A small network was shown many inputs. Here are its activations along a few directions, one row for each input.
In each table, some parts of the input vary, and every possible input appears once, in random order.
Descriptions start from the smaller parts, as in this example, which fits no table here: one of 3 separate values, together with either a single point or one of 11 places around a ring or (one of 5 places around a ring, together with one of 6 places along a line).
Shared parts are said once, and a part with two or three values counts as separate values.
In the rows, zero is written as 128.

Other details of the inputs vary at random and push rows far along two fixed directions, the same in every table; ignore that.

Table:
x1: [127 134 140 173 133  97 116 112 169 137  99 133]
x2: [127 111 114 133 122 137 117 138 119 128 129 127]
x3: [125 115 112 127 118 142 124 140 117 128 133 125]
x4: [123 120 110 118 111 146 122 144 116 123 135 132]
x5: [130 114 107 122 120 130 127 131 118 133 133 120]
x6: [126 132 137 119 145 143 134 120 116 126 135 119]
x7: [123 131 147 138 138 109 111 122 148 124 122 122]
x8: [130 115 110 122 115 137 125 136 115 131 139 122]
x9: [137 111 109 121 117 134 116 134 110 129 132 128]
x10: [131 121 125 143 126 125 119 128 132 132 114 133]
x11: [121 118 114 125 118 143 123 142 118 122 135 132]
x12: [125 121 128 111 126 130 114 137 125 119 144 116]
x13: [148 151 153 100 138 149 204 113  76 125 149 140]
x14: [121 121 121 115 131 144 112 134 125 124 140 116]
x15: [121 144 153 162 129  94 125 121 176 128 108 144]
x16: [127 119 117 110 139 129 113 134 122 132 141 115]
x17: [118 148 150 159 139 106 108 113 183 132 100 125]
x18: [122 146 150 157 121  95 122 123 179 129 106 145]
x19: [153 162 145 103 138 164 227 103  66 137 149 120]
x20: [121 132 126 132 117 127 124 136 139 122 124 140]
x21: [127 132 147 131 136 108 109 121 143 125 119 126]
x22: [129 127 115 108 128 127 111 137 134 132 138 114]
x23: [137 106 103 115 120 131 117 132 108 131 131 125]
x24: [131 109 107 127 124 126 119 130 119 132 130 123]
x25: [126 116 109 121 111 144 120 143 118 130 133 125]
x26: [125 137 141 127 127 115 114 127 150 124 126 121]
x27: [130 144 151 133 150 130 138 107 131 131 117 125]
x28: [132 116 103 115 113 132 125 133 116 133 134 120]
x29: [120 120 117 119 117 139 125 144 118 118 139 136]
x30: [146 197 190 142 183 121 232  73 128 145 117 117]
x31: [126 118 119 116 120 136 122 139 111 119 133 142]
x32: [129 134 134 129 144 108 112 120 145 137 118 123]
x33: [121 140 155 165 132  91 121 119 175 128 105 147]
x34: [122 117 119 122 122 137 123 141 116 118 136 138]
x35: [129 112 112 118 119 144 117 141 106 122 133 136]
x36: [122 115 117 131 123 137 116 139 121 122 130 134]
Each input here is: one of 4 places along a line, together with either one of 3 separate values or one of 6 places along a line.
Q: Changing only the place on the line of 4 turns x7 into x26. The same change can be made to x36. Which row results?
A: x4
Q: Change only the place on the line of 4 in x6. List by row number the other rows that result.
A: x14, x17, x27
Q: Change only the choice among 3 separate values in x27. List by row number the other rows that result.
A: x21, x32

Table:
x37: [146 133 129 122 130 131 175 110  98 135 136 125]
x38: [141 176 190 165 167  85 177  83 167 144 101 128]
x39: [127 116 110 118 120 113 116 138 127 132 139 121]
x40: [145 139 153 108 152 127 151 110 101 128 132 121]
x41: [113 119 128 119 123 135 110 146 133 114 142 137]
x42: [111 142 142 171 125  78  68 127 223 134  94 131]
x43: [129 124 125 140 124 147 144 132 104 123 126 146]
x44: [137 105 102 133 123 124 115 129 117 134 119 134]
x45: [117 116 118 124 113 136 117 151 128 114 140 134]
x46: [122 126 123 105 125 132  99 138 126 124 135 126]
x47: [124 125 110 116 110 129 113 145 139 126 135 121]
x48: [116 116 133 114 129 136 101 139 123 109 135 138]
x49: [132 138 139 135 125 147 172 123 105 123 135 136]
x50: [141 140 128 123 130 151 171 115  98 139 120 133]
x51: [126 120 109 126 105 131 118 138 133 131 128 125]
x52: [120 113 108 129 148 147 100 125 126 137 130  91]
Q: What do these inputs look like to the network?
A: either a single point or (one of 3 separate values, together with one of 5 places along a line)
Q: Start at x46 and move only the place on the line of 5, one step at a time. The first step leads to x42. Which rows follow, in order?
A: x47, x51, x50
Q: Change only the choice among 3 separate values in x48. List by row number the other rows that result.
A: x40, x46
Q: Change only the place on the line of 5 in x48. List by row number the other rows that result.
A: x41, x43, x45, x49

Table:
x53: [137 165 161 158 140 111 177  95 142 139  96 155]
x54: [131 115 126 133 105 121 109 134 130 126 117 147]
x55: [129 122 138 116 127 123  93 129 137 120 126 130]
x56: [131 123 134 112 124 109  99 130 138 121 132 122]
x57: [141 100  97 140 143 117 103 113 122 150 110 109]
x58: [126 123 110 139 104 120 122 142 149 132 137 121]
x59: [133 178 169 140 159 106 174  94 156 139 108 121]
x60: [126 123 123 111 133 102 104 131 145 127 142 119]
x61: [132 120 113 129 109 110 115 138 134 134 122 143]
x62: [121 126 120 113 131 110 108 136 151 130 140 111]
x63: [122 127 111 141 101 141 115 136 144 129 120 135]
x64: [124 130 124 106 133 142 114 135 130 128 132 124]
x65: [136 117  97  82 115 189 177 148  45 116 162 135]
x66: [115 133 124 117 118 127 106 135 151 130 132 107]
x67: [115 132 128 122 122 142 101 135 150 129 126 115]
x68: [114 110 114 149 120 131 119 143 135 119 125 145]
x69: [121 125 131 123 139 126  94 135 133 119 125 135]
x70: [117 128 127 125 138 135  98 141 139 122 123 128]
x71: [147 152 140 171 173 115 173  76 133 162  89 105]
x72: [114 154 168 154 154 133 148 114 151 127 122 120]
x73: [143 146 148 105 148 169 236 109  45 122 155 144]
x74: [135 112 123 130 108 102 116 139 135 128 133 134]
x75: [120 116 116 139 116 123 112 138 127 122 115 153]
x76: [134 156 173 164 139 113 176  99 130 125  98 152]
x77: [116 118 135 128 144 124  96 136 134 119 136 135]
x78: [126 128 110 138  98 127 118 140 145 132 126 127]
x79: [125 123 109 135 109 131 115 138 139 132 116 144]
x80: [133 116 113 129 114 103 118 140 138 134 132 137]
x81: [127 167 178 143 174 134 184 102 129 130 125 129]
x82: [114 128 124 118 122 119 110 136 155 129 143 102]
x83: [111 130 131 130 128 144 100 140 143 121 125 117]
x84: [146  94 107 142 138 117 101 112 120 145 110 105]
x85: [151 112 109  71 102 162 168 144  46 123 168 129]
x86: [144 173 156 150 138 117 199 102 134 143 109 138]
x87: [125 126 127 114 133 124  96 130 140 126 126 133]
x88: [127 127 123 110 130 109 101 131 141 127 131 124]
x89: [129 109 101  92 111 198 180 149  49 109 178 124]
x90: [129 122 140 112 134 137 107 134 111 112 135 130]
x91: [141 117 123  71 127 140 141 135  82 116 175 109]
x92: [115 123 112 150 106 142 117 140 139 118 119 136]
x93: [141 150 134 173 160 127 162  79 132 161  95  94]
x94: [119 114 145 130 138 124  94 135 131 113 137 132]
x95: [130 120 108 133 112 111 122 144 145 135 132 130]
x96: [119 104 131 146 116 120 112 138 125 114 126 148]
Q: What do these inputs look like to the network?
A: one of 4 places along a line, together with either a single point or (one of 2 separate values, together with one of 5 places along a line)
Q: Changing only the place on the line of 4 turns x70 into x69. The same change can be made to x64. Which row results?
A: x87
Q: Changing only the place on the line of 4 turns x85 into x86. The same change can be made to x94. Which row results?
A: x81
Q: List by row number the other rows that have the place on the line of 4 in common with x89.
A: x58, x63, x66, x67, x72, x78, x82, x83, x92, x93
Q: Change only the choice among 2 separate values in x60. List by row number the other rows that result.
A: x80
